Each row below holds a small network's activations on one input, seen along a few directions.
Each table varies a few parts of the input and shows all the possible inputs, shuffled.
Descriptions start from the smaller parts, as in this example, which fits no table here: one of 8 places around a ring, together with either a single point or (one of 2 separate values, together with one of 4 places along a line) or one of 9 places around a ring.
Shared parts are said once, and a part with two or three values counts as separate values.

Other details of the inputs shift rows strongly along two fixed directions, in all tables alike. That doesn't count.

A family of inputs:
x1: 11 30 2 -32 -26 48 5 -34 -34 -5 0
x2: 5 24 24 -8 -40 24 -36 18 26 -23 -19
x3: -19 -11 -12 39 62 -49 34 43 11 2 45
x4: 5 10 -11 -5 2 9 28 -18 -36 1 28
x5: -2 14 12 4 -23 -10 -12 18 19 -15 -11
x6: -7 8 -17 -12 2 -3 33 -19 -36 5 12
x7: -10 -21 -22 26 27 -34 17 18 2 22 7
x8: -6 -9 15 -9 -22 -7 -23 11 28 -18 -31
x9: 7 10 -16 -11 -10 29 5 -40 -32 20 -12
x10: 12 7 -6 -30 -27 18 10 -42 -32 -5 1
x11: 14 0 -6 -8 -5 38 11 -36 -30 17 6
x12: -3 -21 -13 -8 30 -10 42 -16 -24 3 29
x13: 0 11 3 11 2 -8 3 15 3 -6 13
x14: 1 18 27 2 -23 18 -26 17 26 -19 -16
x15: 8 -5 24 5 -7 1 -29 19 35 -22 -11
x16: 13 10 -17 -13 -15 27 6 -38 -35 19 -10
x17: -4 -17 9 5 10 -32 -7 34 37 -13 0
x18: 5 -9 -15 -8 16 2 24 -26 -29 -3 32
x19: 3 -13 -1 6 26 -17 2 22 15 -6 17
x20: 17 10 -10 -15 -10 43 2 -34 -30 20 -2
x21: -21 -5 -2 14 19 -37 8 43 23 -4 0
x22: -1 -11 3 13 7 -35 -11 29 27 -13 -7
x23: -11 6 12 10 1 -10 -6 26 20 -10 -11
x24: 7 -7 1 33 8 -15 -19 30 29 8 -3
x25: 4 3 12 7 -19 13 -32 8 26 6 -38
x26: 13 0 18 4 -28 -5 -36 15 29 -25 -10
x27: -14 -10 24 15 24 -25 -27 23 23 3 12
x28: 0 5 5 -4 -29 10 -33 8 25 6 -45
x29: 0 4 -13 -33 -17 15 11 -44 -33 -3 -9
x30: -13 -4 -6 26 34 -29 20 28 7 -4 34
x31: -8 -25 -10 31 55 -47 18 31 17 -4 37
x32: 18 5 -14 -5 -14 30 7 -35 -34 16 8
x33: -1 2 13 -20 -34 0 -34 10 28 -19 -40
x34: -19 -36 -6 41 86 -70 31 43 2 21 62
x35: 3 -4 -16 -23 13 5 24 -23 -30 4 10
x36: -1 -9 -20 -17 7 -10 29 -25 -34 3 11
x37: 2 9 15 -7 -29 0 -41 6 30 -23 -36
x38: 19 11 -7 -20 -24 51 -3 -40 -31 15 -5
x39: 1 16 -14 -12 -1 8 26 -23 -37 4 10
x40: -3 -17 -3 19 19 -11 13 9 10 19 4
x41: -10 7 -8 -19 -1 14 30 -26 -35 4 3
x42: 13 6 -12 -7 -11 34 4 -39 -29 16 5
x43: 8 -7 26 2 -20 5 -33 16 35 -26 -12
x44: -14 -24 -9 5 69 -25 37 3 -31 26 55
x45: 0 5 -18 -15 -15 23 8 -41 -32 19 -15
x46: 7 -9 0 11 12 -20 -2 14 10 -9 15
x47: 3 7 20 -11 -39 2 -39 1 34 -28 -31
x48: -9 16 14 4 -19 -7 -15 17 25 -17 -13
x49: -6 15 2 -6 -4 2 1 11 2 -5 -8
x50: -8 21 13 3 -20 -3 -22 16 21 -16 -23
x51: -7 -19 -18 25 43 -27 16 27 9 26 8
x52: -2 6 12 4 -3 9 2 10 4 -12 8
x53: -11 -5 -10 0 28 -6 49 -8 -29 6 31
x54: 9 -8 -12 -17 12 10 23 -21 -28 -1 29
x55: -12 10 -16 -14 3 1 30 -23 -34 4 8
x56: 0 -9 1 36 17 -16 -21 31 36 9 -3
x57: 15 5 -4 -10 -5 42 8 -37 -29 18 -2
x58: 7 3 7 11 -30 1 -29 8 25 2 -26
x59: -9 6 3 -1 2 -9 11 16 6 -4 6
x60: 5 4 22 -13 -32 12 -37 4 28 -22 -38
x61: -3 -3 9 4 -22 5 -25 7 25 7 -39
x62: 0 1 15 -26 2 30 1 -37 -35 10 11
x63: -4 -8 -7 17 6 -10 0 3 11 15 -2
x64: 4 2 10 4 -23 7 -29 13 31 6 -29
Each input here is: one of 4 places along a line, together with either a single point or (one of 3 separate values, together with one of 5 places around a ring).
The inputs of x41 and x21 match in every part but the place on the line of 4. If x40 is changed in the same way as x41 into x21, which row does it become?
Answer: x64
The inputs of x33 and x8 match in every part but the place on the line of 4. If x51 is changed in the same way as x33 into x8, which row does it become?
Answer: x25
Change only the place on the ring of 5 in x50. List by row number the other rows that result.
Answer: x3, x30, x48, x55
Change only the choice among 3 separate values in x42. List by row number the other rows that result.
Answer: x18, x30
Change only the place on the line of 4 in x12. List by row number the other rows that result.
Answer: x10, x17, x47

A family of inputs:
x65: -6 -16 -27 -41 7 15 44 -53 -43 10 -16
x66: -22 21 6 -38 16 10 24 -35 -62 17 27
x67: -8 12 15 58 15 -34 -40 78 55 18 -9
x68: -6 -34 4 53 4 -41 -31 75 92 3 -39
x69: -11 -43 -6 7 65 -63 18 11 -9 2 51
x70: -22 27 -24 -35 -3 11 27 -49 -65 29 -12
x71: -20 -2 -22 31 38 -64 46 33 -8 -15 60
x72: -14 12 26 -27 -62 22 -44 1 40 -22 -86
x73: 21 8 52 -12 -41 52 -60 0 45 -27 -27
x74: 34 23 20 15 -53 34 -72 -8 30 2 -38
x75: 31 -1 44 -21 -50 56 -68 -8 42 -31 -28
x76: 8 14 15 1 -70 42 -43 5 41 3 -77
x77: 25 -12 -45 -7 -9 13 16 -60 -53 32 3
x78: -3 53 7 -24 -45 24 21 8 -8 -45 -10
x79: 5 -40 -10 33 71 -43 13 15 -5 12 66
x80: -37 -16 10 0 69 -34 48 35 -5 13 35
x81: 13 17 -24 -31 -13 15 65 -36 -45 -33 32
x82: -13 15 -2 -23 -32 1 -17 -33 -16 5 -40
x83: -13 -44 -35 19 59 -72 25 4 -7 14 21
x84: 34 15 28 3 -60 60 -60 -1 47 -9 -54
x85: 0 -1 3 -47 4 11 15 -58 -62 6 26
x86: 42 -5 -1 -8 -34 61 -25 -27 4 -2 -22
x87: -7 28 -14 10 -24 10 -10 -3 -13 36 -27
x88: -29 14 -20 33 49 -66 52 45 -11 -10 54
x89: 9 1 8 -20 17 55 31 -41 -46 7 34
x90: 19 15 23 -18 -27 41 -41 -37 -15 -4 7
x91: -7 14 57 -41 -50 32 -48 4 30 -35 -47
x92: -2 7 -6 -28 -30 -3 -23 -37 -12 2 -39
x93: 25 -24 -43 -19 -10 36 35 -53 -39 26 -6
x94: -12 -1 -18 20 35 -48 69 44 1 -33 49
x95: -16 -46 9 24 9 -59 -39 66 93 -26 -47
x96: 6 19 -18 1 17 53 44 -23 -47 35 17
x97: -18 -1 45 40 28 -19 -31 86 76 -8 -1
x98: -9 -41 38 10 17 -48 -43 67 84 -37 -14
x99: 8 21 25 -9 -19 37 -31 -29 -15 1 10
x100: -6 21 -7 -2 -28 39 4 1 1 27 -43
x101: -12 -12 -2 61 7 -57 -36 69 63 16 -25
x102: 1 -25 -32 17 39 -57 60 38 10 -40 59
x103: -47 -23 -25 23 76 -53 61 40 4 26 11
x104: -9 8 5 -37 13 7 23 -50 -63 9 26
x105: 13 -2 -21 10 22 42 44 -26 -37 29 23
x106: 19 13 -32 -33 -24 4 32 -52 -57 -25 41
x107: -4 -26 -18 49 21 -53 -13 40 34 24 -3
x108: -6 31 25 -2 -5 27 -24 -5 -14 9 14
x109: 32 -11 -34 10 17 15 13 -43 -46 28 34
x110: 4 -7 1 58 34 -35 -15 45 27 18 13
x111: 12 38 17 -14 -77 3 -53 2 30 -56 -25
x112: -2 -17 5 -46 21 18 40 -43 -46 0 24
The inputs of x101 and x107 match in every part but one. If x71 is changed in the same way as x101 into x107, which row does it become?
Answer: x111
The inputs of x73 and x75 match in every part but one. If x92 is changed in the same way as x73 into x75, which row does it become?
Answer: x83
What do these inputs look like to the network?
Answer: one of 2 separate values, together with one of 4 places along a line, together with either a single point or one of 5 places around a ring
Change only the place on the line of 4 in x72. List by row number the other rows that result.
Answer: x65, x95, x103
List by row number the other rows that have the place on the line of 4 and the choice among 2 separate values in common with x105.
Answer: x72, x76, x89, x91, x94
Change only the choice among 2 separate values in x106. List by row number the other rows that result.
Answer: x102
Start at x80 and move only the place on the line of 4, one step at a time. The first step leads to x91. Which rows follow, in order?
Answer: x112, x98
